A small network was shown many inputs. Here are its activations along a few directions, one row for each input.
Each table varies a few parts of the input and shows all the possible inputs, shuffled.
Descriptions start from the smaller parts, as in this example, which fits no table here: one of 4 places along a line, together with either a single point or one of 11 places along a line or (one of 3 separate values, together with one of 5 places around a ring).
Shared parts are said once, and a part with two or three values counts as separate values.

Other details of the inputs vary at random and push rows far along two fixed directions, the same in every table; ignore that.

Rows:
x1: 19 -40 4 -60 16 22 -11 58 26 57 -12 -64 60 -29 -25
x2: 20 25 34 -16 -21 -34 -66 -55 -52 15 -7 3 -30 -36 -2
x3: -14 -46 -9 -65 6 11 24 33 19 33 -16 -17 39 30 -22
x4: -2 -25 -19 -15 51 6 18 62 78 -10 -13 -3 19 -28 21
x5: 16 -32 -19 -22 -4 26 34 46 29 58 -9 -53 65 17 -12
x6: -3 38 6 48 -44 -19 -16 -44 -12 -47 13 -1 -39 -4 12
x7: -10 -17 -21 19 30 -1 30 5 65 -42 -11 28 -13 15 74
x8: -9 -18 19 -26 -54 0 7 -20 -38 -37 -2 -4 -7 -54 -68
x9: 18 -9 21 -35 -53 0 -31 -48 -37 36 -4 -22 3 -28 -49
x10: 51 -27 34 54 30 21 -42 33 -19 -7 -11 67 -34 71 70
x11: 12 21 32 -9 -58 -11 -22 -58 -119 23 36 -17 16 -43 -111
x12: -38 16 -67 16 66 33 47 67 55 4 10 20 4 49 49
x13: -34 -10 -35 -3 35 0 26 18 53 -45 -22 36 -30 43 58
x14: 11 -9 9 -24 -54 10 2 -1 -28 67 -1 -43 26 -22 -52
x15: -3 39 18 22 48 -79 -61 -74 -20 -58 -19 68 -71 69 76
x16: 12 64 12 56 27 -43 -57 -71 16 -91 -15 48 -79 10 84
x17: -18 -28 -25 -20 56 12 19 67 62 -16 -27 10 22 -20 15
x18: 13 -4 28 6 -20 -44 -24 -72 -33 -30 0 20 -16 14 34
x19: 57 -28 49 20 -49 52 -38 44 -67 -24 11 18 -41 -36 -71
x20: -7 24 40 -2 -103 -24 -8 -52 -89 -40 27 -8 -17 -67 -114
x21: 16 6 20 8 -23 -27 -42 -74 -30 -23 -6 1 -21 21 35
x22: -6 6 -13 -16 36 22 -4 41 64 9 -20 0 -3 -32 29
x23: -1 11 15 18 -25 -38 0 -49 -42 -8 -6 23 2 32 2
x24: 13 34 31 57 -19 -67 -18 -94 -42 -39 6 33 -41 44 55
x25: 10 26 26 12 -45 -3 -24 -61 -11 -55 2 -4 -37 -27 -5
x26: 6 8 -24 29 41 17 6 7 10 35 8 -21 22 41 38
x27: -15 11 -26 8 17 57 34 46 31 47 14 -30 12 -25 -24
x28: 1 -14 -31 13 63 23 43 46 45 53 16 -9 54 42 44
x29: -14 -31 -14 -72 20 23 25 89 34 13 -17 -31 25 -44 -59
x30: -12 -41 -32 -47 -7 62 38 66 61 47 -17 -37 34 -46 -20
x31: -41 29 -30 38 22 -19 23 6 39 -45 -8 46 -38 60 72
x32: -12 47 5 43 -2 -68 -22 -81 -46 -43 -9 59 -57 84 69
x33: -24 32 -32 57 17 -3 7 -9 51 -19 -11 39 -37 30 83
x34: 15 16 -4 5 0 21 -1 -15 -24 63 12 -26 13 -2 -34
x35: -12 -11 -45 -30 38 30 36 59 11 64 15 -14 52 41 -17
x36: 15 -57 4 -63 34 9 16 73 42 59 -9 -42 72 -30 -20
x37: 3 1 23 4 -70 -13 17 -12 -31 -19 28 -27 -6 -51 -62
x38: 1 -31 37 -40 -44 -18 -10 -41 -53 2 -2 -8 23 -18 -63
x39: -34 -2 -56 18 59 44 50 68 58 13 14 13 37 16 22
x40: -14 -13 -4 4 89 -32 -10 12 55 -8 -33 49 11 57 88
x41: 7 12 20 -4 -52 17 11 -2 -54 7 54 -43 13 -78 -104
x42: 8 27 17 12 -56 24 -9 -16 -60 1 40 -58 -6 -66 -97
Description of these inputs: one of 2 separate values, together with either a single point or (one of 4 places along a line, together with one of 5 places along a line).
The inputs of x34 and x27 match in every part but the choice among 2 separate values. If x3 is changed in the same way as x34 into x27, which row does it become?
Answer: x13
The inputs of x25 and x21 match in every part but the choice among 2 separate values. If x30 is changed in the same way as x25 into x21, which row does it become?
Answer: x9
A walk changes only the place on the line of 5. It starts at x31 and steps to x20. List the rest of the walk in order.
Answer: x37, x6, x33

Rows:
x43: 28 -32 25 -46 -10 12 -13 15 -63 58 11 -22 36 5 -80
x44: 16 39 18 39 -9 -5 -26 -54 -23 -19 15 11 -28 -32 13
x45: -4 3 -4 -16 -38 40 14 44 -40 26 28 -28 10 -31 -94
x46: 7 -6 25 8 -49 -19 -23 -44 -14 -50 -15 26 -44 -3 9
x47: 7 -66 -18 -23 22 18 29 48 31 62 -14 -20 70 59 36
x48: 15 14 -4 -9 -44 39 6 16 -17 44 23 -60 14 -54 -71
x49: -28 52 -14 19 -22 -29 0 -60 -29 -26 12 2 -34 5 -9
x50: -9 -46 -26 -33 42 45 18 95 59 18 -27 10 16 3 7
x51: 2 29 16 33 -3 -7 -17 -29 -45 -38 18 45 -34 -9 -12
x52: -13 -20 2 -76 -38 3 1 8 -5 9 -13 -39 17 -60 -75
x53: 34 25 35 19 -7 -29 -54 -66 -49 28 -6 0 -6 22 23
x54: 4 -21 10 -66 -24 -25 4 -12 -44 67 3 -41 50 -10 -64
x55: -4 -35 -23 -15 58 30 28 104 53 11 -6 0 31 5 -1
x56: 18 22 25 9 -19 -9 -49 -47 -10 -27 -10 8 -52 -29 18
x57: -15 -50 -26 2 19 41 58 63 64 21 -2 -8 51 8 17
x58: 24 34 29 26 -3 -24 -39 -38 -17 -34 10 -1 -37 -29 12
x59: -41 21 -39 29 65 -18 25 -16 57 -27 -9 40 -2 38 86
x60: -8 -10 -11 44 42 -17 17 16 62 -48 -15 38 -13 54 95
x61: -23 12 -33 60 21 7 38 5 51 -23 -6 32 -20 73 94
x62: -11 34 13 -3 -3 -53 -16 -49 -20 -53 2 8 -26 -15 -3
What do these inputs look like to the network?
Answer: one of 4 separate values, together with either a single point or one of 4 places along a line
The inputs of x57 and x44 match in every part but the choice among 4 separate values. If x47 is changed in the same way as x57 into x44, which row does it become?
Answer: x53
List by row number the other rows that have the choice among 4 separate values in common with x43.
Answer: x45, x50, x51, x55

Rows:
x63: 18 24 34 15 -24 -36 -46 -79 -69 -9 -1 18 -23 24 1
x64: -39 -44 -45 -56 32 24 56 81 77 19 -15 -28 52 -18 -15
x65: -1 -64 -23 -56 27 34 23 84 79 35 -27 -37 46 -17 8
x66: 21 28 37 13 -28 -41 -40 -84 -64 -3 2 18 -30 21 3
x67: -9 -11 2 -59 -57 0 23 -8 -59 47 24 -60 50 -43 -119
x68: 1 -52 -22 -32 32 26 36 64 52 79 -10 -44 82 18 8
x69: -11 -9 -47 -5 39 62 51 80 50 73 16 -43 60 -3 -5
x70: 28 -44 39 -70 -42 11 -20 33 -43 10 5 -39 20 -73 -113
x71: -3 2 -18 32 71 -18 -4 1 31 13 -21 53 0 88 107
x72: -7 65 6 50 -29 -18 -12 -64 -58 -17 33 8 -40 3 -10
x73: -8 -7 -10 21 59 -22 -6 3 76 -35 -33 38 -12 37 114
x74: 6 1 5 -17 -72 33 24 22 -57 43 39 -60 33 -45 -120
x75: 5 -15 6 -14 -78 41 31 16 -60 43 42 -54 37 -47 -119
x76: -26 22 -36 56 49 10 25 31 74 -54 -12 46 -35 39 89
x77: 17 14 40 -2 -22 -40 -51 -48 -46 -50 -10 38 -51 -19 -1
x78: -10 54 10 38 -28 -15 -18 -45 -28 -63 15 18 -63 -38 -19
x79: -1 4 -23 31 57 -18 -1 -18 45 11 -22 28 -2 85 117
x80: -2 29 19 41 -47 -6 -6 -45 -36 -71 15 29 -59 -30 -18
x81: 27 22 39 16 -11 -40 -44 -68 -80 -12 9 25 -28 28 -6
x82: -10 -11 -12 15 64 -10 -16 11 67 -37 -38 50 -20 50 110
x83: -16 -23 -44 -17 39 64 41 96 83 28 1 -31 38 -41 -15
x84: 17 17 43 -3 -29 -39 -49 -63 -34 -49 -11 27 -53 -20 4
What do these inputs look like to the network?
Answer: one of 2 separate values, together with either a single point or one of 4 places along a line or one of 6 places along a line
The inputs of x83 and x69 match in every part but the choice among 2 separate values. If x84 is changed in the same way as x83 into x69, which row does it become?
Answer: x66
Change only the place on the line of 4 in x78. List by row number the other rows that result.
Answer: x76, x80, x83
